These are the activations of a small neural network, seen along a few directions. Each row is one input.
Each table varies a few parts of the input and shows all the possible inputs, shuffled.
A made-up example of a description, with smaller parts first: values(2) and (point or ring(9) or (line(4) and ring(5))).
Shared parts are said once, and a part with two or three values counts as separate values.
(in the rows, 128 means zero)

Other details of the inputs vary at random and push rows far along two fixed directions, the same in every table; ignore that.

Rows:
x1: [128 130 169 102 118 142 108 123 117 141  84  65 179 117 150  98]
x2: [126 111 137 134 142 152  93 115 129 161  97 102 137 123 139 120]
x3: [156 145 134  90  72  96 147 155  73 101 144 160 181 152 135 151]
x4: [122 115 115 142 144 136 115 114 138 140 127 128 112 127 130 129]
x5: [130 105 118 127 143 144  97 120 135 158  99  92 140 125 134 111]
x6: [115 106 112 157 182 159  89 108 168 165 112  99  91 115 121 108]
x7: [116 128 142 135 135 134 125 116 128 135 105 110 124 114 126 113]
x8: [146 155 135  87  81  99 164 153 102  97 148 140 172 142 138 135]
x9: [152 133  90 117 113 102 151 147 128 118 166 173 125 149 118 154]
x10: [120 144 121 122 121  98 175 140 146  93 171 171 102 131 117 142]
x11: [107 113 148 139 143 155 102 110 125 140  98 102 126 115 128 118]
x12: [119 129 154 129 125 152 110 116 115 145  85  84 149 113 133 110]
x13: [140 128 101 134 118 110 153 145 128 112 172 182 104 145 121 154]
x14: [149 138 141 106  94 112 134 148  87 110 129 137 172 143 139 142]
x15: [ 95 139 103 199 189 128 157 109 200 105 184 175   7 108  92 136]
Each input here is: values(3) and line(5).
Which other rows does x7 become when the values(3) part takes its other values? List them by row number.
Answer: x12, x15

Rows:
x16: [101 129 133 141 142 128 134 111 131 123 126 123 106 118 121 120]
x17: [148 127 110 118 105  94 154 141 113  94 162 172 140 150 133 162]
x18: [133 118 113 156 138 143 116 121 126 150 120 137 110 131 118 125]
x19: [148 152 128 117 106  86 178 145 123  92 145 168 131 136 131 149]
x20: [123 113 126  93 128 134 117 129 141 145 114  96 154 128 132 107]
x21: [124 138 156 126 129 147 108 129 117 138 109  91 147 119 126 113]
x22: [ 94 119 126 151 185 155 111  97 206 172 102  84  73  87 114  92]
x23: [135 139 119 114  97 105 162 148 102  94 167 174 132 144 116 142]
x24: [146 134 107 122  91 107 154 144 101 101 165 175 133 149 118 151]
x25: [144 132 166  83  94 121 124 132  81 129  85  89 212 132 156 118]
x26: [137 130 103 121  95  91 152 137 101  96 160 173 133 147 127 158]
x27: [138 130 110 148 147 135 123 127 142 132 148 156 102 138 132 147]
x28: [ 82 115 104 165 197 144 134 105 219 147 157 122  36  99 100 109]
x29: [102 122 130 160 168 152 110 122 156 125 149 125  78 115 106 122]
x30: [104 124 133 144 156 142 121 122 151 119 155 137  92 118 127 131]
x31: [167 134  80 100 104  91 158 156 136 130 159 172 137 156 126 151]
x32: [133 106 134 133 132 146  83 109  99 168  65  82 163 124 145 110]
x33: [156 127 152  92  82 137  95 145  72 139  92  89 213 143 145 131]
x34: [138 145 156 116 115 130 132 136 122 127 112 115 148 124 148 124]
x35: [ 83 126 132 180 195 161 124 103 192 129 159 129  37 107 116 118]
x36: [147 116 148 123 128 167  70 128  95 176  62  69 184 130 143 112]
x37: [148 137 116 114 101 108 147 149 113  98 173 172 137 150 139 163]
x38: [118 149 112 166 139 116 169 127 159 103 166 177  56 116  99 131]
x39: [126 135 115 113 100  89 159 141 101  90 161 171 132 142 124 149]
x40: [144 127 137  94  97  97 148 147  96  97 140 150 168 144 142 146]
x41: [115 135 156 152 153 162  98 116 146 150  89  81 114 102 121 101]
x42: [117 120 170 119 121 165  97 111 102 157  68  60 170 113 136  87]
x43: [116 133 147 129 123 129 121 112 118 136  82  98 138 112 134 110]
x44: [126 114  92 122 136 123 135 131 167 133 156 141 106 134 119 133]
x45: [146 114 129 128 136 135 105 119 112 151  91 111 159 133 145 129]
The inputs of x19 and x25 match in every part but one. If x43 is changed in the same way as x19 into x25, which row does it become?
Answer: x16
What do these inputs look like to the network?
Answer: line(5) and (point or ring(5))

Rows:
x46: [108 138 105 159 136  96 167 129 159  90 179 180  60 118  96 143]
x47: [122 141 109 150 140  92 175 132 155  86 174 175  71 123  94 141]
x48: [ 95  88 124 140 163 173  71  97 152 167 101  70 118 116 135 105]
x49: [101 130 146 158 150 159 116 120 133 125 144 124  92 116 112 113]
x50: [126 142 107 155 153 116 152 128 171 132 141 144  79 118 102 128]
x51: [125 151 134 132 135 118 159 145 150  96 170 149  97 125 107 136]
x52: [133 134 182  75  89 136 120 137  86 131  98  84 216 129 164 113]
x53: [160 164 153  66  52  97 155 170  73  95 139 135 206 143 145 142]
x54: [121 118  93 139 143 117 128 133 160 118 172 159  88 135 108 150]
x55: [131 115 134 124 134 159  89 121 139 170  82  81 148 113 134 104]
x56: [113 132 115 145 152 125 146 113 162 139 138 140  91 121 128 126]
x57: [139 157 137  88  71 100 169 157  97  87 171 160 163 144 139 145]
x58: [153 113 151  80 100 144 105 127 100 163  78  83 209 136 166 114]
x59: [120 119 139 142 141 162  95 107 113 171  75  85 135 118 127  96]
x60: [127 140 112 174 136 103 158 124 127  81 167 192  72 132 113 161]
x61: [107 135 102 147 124 100 174 120 146  85 181 183  70 127 111 143]
x62: [105 133 166 126 155 150 114 123 146 129 114  93 119 110 132 108]
x63: [ 99 115 131 165 149 143 120 106 126 125 125 130  90 114 106 112]
x64: [178 129 139 106  89 131 110 145  73 139  93 123 197 150 159 143]
x65: [103 102 173 116 136 158  92  93 113 155  57  51 172 104 153  89]
x66: [129 104 120 158 153 146  85 121 120 142 121 119 125 131 135 141]
x67: [166 124 125  76  87 110 120 156  89 126 112 109 211 152 138 139]
x68: [ 93  90 126 152 201 166  73  96 176 162 105  78  92 105 125 103]
x69: [112 127 121 141 140 144 121 108 146 153 106 104 105 117 134 108]
x70: [143 125 104 136 124 131 137 137 122 130 153 166 113 143 115 136]
x71: [129 114 132 126 157 149 105 117 154 157 100 101 124 117 136 109]
x72: [125 131 122 178 159 142 117 112 140 145 113 132  91 118 126 135]
x73: [101 127 130 142 157 115 146 115 152 106 134 142  87 113 116 123]
x74: [123 110 125 129 136 159 102 114 145 162 105  97 128 122 140 110]
x75: [179 170 110  74  43  60 188 175  81 100 148 184 184 162 132 161]
x76: [113 141 103 158 170 114 157 121 179 125 152 160  51 120 111 129]
x77: [177 181 131 105  56  68 186 182  67  56 193 215 166 169 138 190]
x78: [139 126 111 140 149 136 129 130 165 140 130 129 106 123 111 124]
x79: [145 102 144  91  97 148  75 134  61 160  79  78 221 146 146 114]
x80: [141 111 123  86 104 112 122 136 104 130 131 125 183 152 149 141]
The inputs of x55 and x46 match in every part but one. If x78 is changed in the same way as x55 into x46, which row does it become?
Answer: x47
What do these inputs look like to the network?
Answer: line(5) and (values(2) or ring(5))
List by row number the other rows that have the line(5) part in common with x69.
Answer: x50, x56, x59, x72, x75, x76
List by row number the other rows that have the line(5) part in common with x77.
Answer: x49, x51, x52, x53, x57, x62
